Each row below holds a small network's activations on one input, seen along a few directions.
Each table varies a few parts of the input and shows all the possible inputs, shuffled.
Descriptions start from the smaller parts, as in this example, which fits no table here: one of 3 separate values, together with either a single point or one of 9 places along a line or (one of 4 places along a line, together with one of 5 places around a ring).
Shared parts are said once, and a part with two or three values counts as separate values.
In the rows, 128 means zero.

Other details of the inputs vary at random and push rows far along two fixed directions, the same in every table; ignore that.

A family of inputs:
r1: [125 138  85 103 139 140 111 130  95 165 127 130 116 131 131]
r2: [152 115  74 188 164  97 154 114 210 127 156  97 151  80 113]
r3: [119 145 194 192 127 157 153  62  86  96  95 132 128 159 161]
r4: [116 166  95  75 120 127 102 187 104 154 135 137 170 103 111]
r5: [141 131  65 142 135  97 173  84 220 111 201  77 124  91 102]
r6: [132 113 123  94 112 139 113 172 110 164 119 136 107 157 121]
r7: [143 123  80 175 150  94 137  95 192 120 165  75  87 103 114]
r8: [123 115 100  93 119 119 103 143 101 154 112 127 123 153 117]
r9: [ 87 122 214 203 134 158 143 101 124  79  90 147 166 134 156]
r10: [133 117 205 174  89 150 148 107 105 100  92 140 115 163 137]
r11: [ 92 124 200 148  83 167 172  79 113  70 110 145 146 190 144]
r12: [126 127 189 182 145 178 139  77 127  76  90 176 128 162 168]
r13: [130 134  96  81 143 139 140 141  93 130 143 169 117 138 154]
r14: [119 121  98 167 148  58 125  82 217 116 162  64 104  75 100]
r15: [153  92  90 190 146  69 154 122 230 113 143  89 156  99  97]
r16: [134 142 137  72 127 131 104 171  79 175 120 136 137 101 122]
r17: [156 102  91  70 143 127  90 178 128 151 116 166 138 146 128]
r18: [124 121 140 102 152 142  88 150 129 122 117 165 135 122 146]
r19: [ 99 141 115  63 109 142 118 152 111 135 160 133 148 120 133]
r20: [137 135  88  94 132 155 110 169 101 182 145 136 103 129 130]
r21: [134 134 195 211 116 157 165  73 127  92 114 130 104 135 143]
r22: [104 165 194 207 113 175 170  74 103  72 103 150 160 161 143]
r23: [153 120 133  88 116 128 122 160  83 166 110 135 137 140 111]
r24: [114 129 109  63 139 113 119 155 118 125 143 155 120 111 143]
r25: [172 125  91 168 157  81 154  95 186 146 177  77 115  77  93]
r26: [148 123  97  72 119 109 102 166  83 175 118 125 142 144 124]
r27: [150  97  88 137 143  50 168  93 229  86 168 100 104 110 103]
r28: [131 135 148 104 112 136 102 163  98 151 127 135 117 105 131]
r29: [135 144  94  91 105 125 121 178 104 145 125 140 173 143 104]
r30: [121 142 136 103 130 118 101 139  95 148 120 119 137 112 138]
r31: [124 117 116  99 113 139 103 154  98 143 106 127 108 162 127]
r32: [106 134 126  96 129 145  87 159  99 140 115 123 107 126 134]
r33: [ 90 135 218 178 115 162 134  99 128  95  99 132 102 143 145]
Each input here is: one of 3 separate values, together with either one of 5 places around a ring or one of 6 places around a ring.
The inputs of r7 and r31 match in every part but the choice among 3 separate values. If r12 is changed in the same way as r7 into r31, which row does it become?
> r17
Change only the choice among 3 separate values in r3. List by row number the other rows that result.
> r26, r30
Change only the place on the ring of 5 in r5. List by row number the other rows that result.
> r2, r12, r13, r22

A family of inputs:
r34: [123 126 183 152 129 162 117 127  86 126  90 155 123 145 159]
r35: [102 136 179 150 111 161 152  95  84  68  91 174 158 197 157]
r36: [103 131 199 144 120 157 118 127  74 119  84 152 112 150 149]
r37: [147 123 102  79 144 116  76 191 116 180 122 136 133 108 114]
r38: [101 114 198 114 102 162 152 106  89  82  97 175 153 180 157]
r39: [145 118  95  78 120 111  89 188 108 185 120 124 130 115 113]
r40: [139 129 123 171 126  92 144  89 165 129 146  68  90 114 106]
r41: [ 96 141 199 143 116 161 116 106  76 119  97 135  97 150 147]
r42: [115 133 185 155 108 158 136 111  70 122  91 128 109 165 140]
r43: [160 111 120 181 157  91 122 109 198 125 144  95 118  89 113]
r44: [118 162  91  72 136 129 109 191 110 163 151 141 185  78 117]
r45: [150 115 120 169 120  94 182  92 215  80 164 106 123 132 106]
r46: [155 116  96 159 133 101 175  96 217  96 174 119 118 114 106]
r47: [141 139 108 155 134 106 133  85 163 147 152  76  83 104 112]
r48: [140 138  85  73 136 132  88 165  94 185 145 117  97 103 130]
r49: [162 112 128 198 149  98 138  91 194 123 134  95 121 106 103]
r50: [145 119  66  32 106 123 112 201 129 160 157 151 139 126 111]
r51: [151 115  67  36 128 118 127 178 108 162 152 151 153 141 121]
r52: [105 112 110 172 154  96 147  93 225  75 147 105 139 116 120]
r53: [143 119  76  29 145 141 114 180 101 154 146 171 145 124 145]
r54: [153 128  73  80 134 128 103 182  93 195 127 131 114 113 118]
r55: [129 129 174 156 123 163 129 122  84 135  85 153 125 156 146]
r56: [111 105  94 157 132  93 142 105 213  91 150  99 149 123 113]
r57: [112 145 180 150 106 156 130  92  79 128 107 111  97 161 139]
r58: [151 115 104 153 140 101 164 103 221  85 176 118 114 100 120]
r59: [ 99 140 192 139  96 159 117  98  73 125 100 120  98 156 142]
r60: [137 127  80  37 126 132 110 199 129 151 154 164 132 122 121]
r61: [129 127  63  50 122 110 103 173 120 141 136 148 158 132 122]
r62: [136 160  76  82 122 129 124 186  97 170 155 131 193 101 111]
r63: [136 125  87  66 115 116  90 183  91 186 130 113 110 111 110]
r64: [101 122 192 107 126 160 147 114 101  83 101 180 144 166 160]
r65: [ 96 146 193 137 114 159 112 102  79 126 106 128  92 148 147]
r66: [128 123 136 169 140  87 132  99 178 119 142  84  89  94 110]
r67: [125 120  44  61 133 132 107 188 114 160 143 142 164 149 122]
r68: [ 95 164 196 168 124 185 150 110  82  89 112 165 184 125 162]
r69: [152 117  60  39 140 131 126 171 110 165 153 165 147 130 125]
r70: [141 111 119 164 125  76 133 113 182 129 137  78 105  97 101]
r71: [141 135  47  64 141 125 114 164 112 148 143 164 152 133 126]
r72: [122 119 202 158 111 154 112 120  95 115  76 141 140 158 134]
r73: [129 125 204 170 116 164 126 114  82 115  73 144 140 175 139]
r74: [119 129 177 148 126 161 122 126  80 126  95 149 111 141 158]
r75: [150 132  71  82 134 125 105 169  99 193 137 119 104 109 114]
r76: [109 163 165 164 121 173 158 113  92 110 121 156 185 126 141]
r77: [125 137  63  40 143 115  95 183 118 143 137 161 151 123 128]
r78: [113 142 178 153 115 170 132  97  73 131  99 134  99 156 147]
r79: [137 114 142 182 145  80 132 107 195 119 135  96 109  96 112]
r80: [147 116 125 185 131  83 151 100 175 123 136  78 104 112 105]
r81: [126 112  73 171 154 103 156  93 213  98 159 109 142 121 115]
r82: [ 83 124 170 156 135 188 137 104 103  71  97 175 154 174 174]
r83: [106 134 177 131 100 152 115 116  76 132 101 123 104 149 136]
r84: [135 123  99 176 158  84 157  71 223  64 158 110 132 103 128]
r85: [124 126 194 166 112 155 135 119  81 121  78 141 129 170 144]
r86: [128 142 112 175 126  79 160 104 211 104 169  78 176  65  94]
r87: [134 136 125 164 139 106 128  82 169 129 156  76  79  96 126]
r88: [139 122 126 177 144  98 138  94 176 120 148  86  89  91 123]
What is each input in this table made of?
> one of 5 places around a ring, together with either a single point or one of 4 places along a line or one of 6 places along a line
The inputs of r61 and r35 match in every part but the place on the ring of 5. If r38 is changed in the same way as r61 into r35, which row does it become?
> r51
The inputs of r52 and r56 match in every part but the place on the ring of 5. If r65 is changed in the same way as r52 into r56, which row does it become?
> r59
Change only the place on the line of 6 in r36. List by row number the other rows that result.
> r37, r41, r65, r66, r79
A walk changes only the place on the line of 4. It starts at r52 and steps to r77. List the rest of the walk in order.
> r64, r60
Change only the place on the ring of 5 in r44. List by row number the other rows that result.
> r62, r68, r76, r86
A walk changes only the place on the ring of 5. It starts at r45 and steps to r46. List the rest of the walk in order.
> r58, r60, r50

A family of inputs:
r89: [120 131 111 181 140 109 153  80 197  56 150 121 141 133 135]
r90: [149 125 112 126 135  89 156 104 168  86 153 130 156 117 125]
r91: [ 92 112 149 111 111 154 135 113 102  89 121 151 165 167 153]
r92: [ 84 169 145 141 132 170 141 113  87  94 115 159 144 145 150]
r93: [ 97 147 193 162  96 155 170  86 115  91 124 135  86 157 140]
r94: [143 155  84  83 108 128 102 187 133 177 161 112 151  82  98]
r95: [139 127 117 161 112  97 143 157 163 130 134 102 143 104 101]
r96: [111 139 117 109 122 132 102 137 120 158 143 101 163 100 118]
r97: [136 129  89 154 151 106 122 126 181 117 129 129 150 132 107]
r98: [146 100  90  72 167 119  90 191 149 170 145 147 119  82 134]
r99: [ 82 145 110  46 119 165 115 170  46 161 128 156 162 140 140]
r100: [171  97  65  80 150 126 108 168 139 191 142 134 115 130 110]
r101: [117 157 151  69 120 153 129 133  32 148 112 168 111 152 149]
r102: [131 121 185 145 111 134 154  68 108  69 105 152 111 168 156]
r103: [133 105 165 189 141 148 160  95 158  99 112 151 159 152 132]
r104: [140 141 133  72 127 196  88 172  39 198 121 148 120 129 149]
r105: [121  97  97  87 157  78  91 159 186 146 144 100 116  82 117]
r106: [133 110 128  70 118 191 122 147  61 138 115 180 117 173 170]
r107: [149 119 105 121 107 106 117 175 123 164 129 103  97 118 102]
r108: [146 126  65 105 153 112 147 128 157 168 179 105  91  90 121]
r109: [118 122 197 109 137 134 105 140  90 108  84 178 126 131 156]
r110: [121 109 177 175 131  95 138 115 212  78 134 116  98 100 120]
r111: [129 116 171 122  99 160 124 141  99 128  96 159 109 187 121]
r112: [132 122  77 111 167  87  82 163 187 135 142 126 106  79 122]
r113: [133 100  54  43 123 109 103 152 131 156 154 110 112 133 124]
r114: [132 127  98  88 105 129 138 162 145 111 154 145 149 136 123]
r115: [155 111  65  84 108  97 131 149 179 131 173 111  94 121 106]
r116: [123 137  87  53 117 172  87 167  55 139 108 177 111 173 159]
r117: [ 87 136 135  77 116 155 123 126  64 153 121 134 106 153 145]
r118: [124 137 125 132 124 149  95 157  59 149  86 140 106 152 142]
r119: [110 150 125 190 142 107 157  58 175  88 147  98  78 121 130]
r120: [138 117 148 186 120 104 164 105 211  87 133 115 143 136  97]
r121: [151 144 171 187 130  92 141  58 163 113 142  81 104  98 116]
r122: [118 126 170 185 131 149 128  82 128  91  84 147 104 185 137]
r123: [169 115 103  92 138  94 114 138 131 158 121 131 117 138 104]
r124: [141 110 141 219 145 107 169  99 182 109 130 101 147 101 127]
r125: [131 107 190 202 127 156 154  95 103 116  90 127 105 149 152]
r126: [139 129 177 139 115 131 124 129  54 136  78 141 117 150 141]
r127: [118 110 126 103 117 130 105 158  73 167  97 109 116 144 132]
r128: [129 146 165 138  97 151 117 131 108 142 135 112 102 127 119]
r129: [148 104  87 146 148 110 164 109 200 100 176 122 150 108 131]
r130: [120 139 115 171 134 122 120 143 123 122 108 125 149 122 127]
r131: [119 115  93 115 127 100 114 166 124 161 125  99 160 110 117]
r132: [124 138 107 149 153 128 175 106 165 119 166 119 140  94 128]
r133: [123 105 109 133 139  97 131 120 180 129 133 105 161 134 106]
r134: [ 99 164 181 197 123 167 122  87 114  90 109 132 151 128 142]
r135: [101 136 185 133 113 162 108 101  79 139 109 105 116 145 142]
r136: [121 148 104 145 121 100 173 118 193 106 175 101 128  91 100]
r137: [141  97  70  63 135 103  93 161 136 185 132 108 117 140 101]
r138: [156 135  79 126 148 124 120 145 165 170 172 101 154  63 109]
r139: [113 161 168 157 122 172 100 106  80 125 106 129 105 144 147]
r140: [136 131 172 132 129 137 136 121 102 110  88 169 170 165 132]
r141: [149 153 125 144 130  97 126 109 151 136 149 105 158  78 110]
r142: [144 135 143 153 127 101 139 135 113 128 105 127 161 114 126]
r143: [104 158 187 159 126 138 176  77 101  77 116 150 150 134 141]
The inputs of r98 and r105 match in every part but one. If r124 is changed in the same way as r98 into r105, which row does it become?
> r131
The inputs of r93 and r119 match in every part but one. If r111 is changed in the same way as r93 into r119, which row does it become?
> r122
What is each input in this table made of?
> one of 5 separate values, together with either a single point or (one of 2 separate values, together with one of 5 places around a ring)
Change only the place on the ring of 5 in r96. List by row number the other rows that result.
> r91, r99, r131, r133
Change only the choice among 2 separate values in r123. List by row number the other rows that result.
> r140
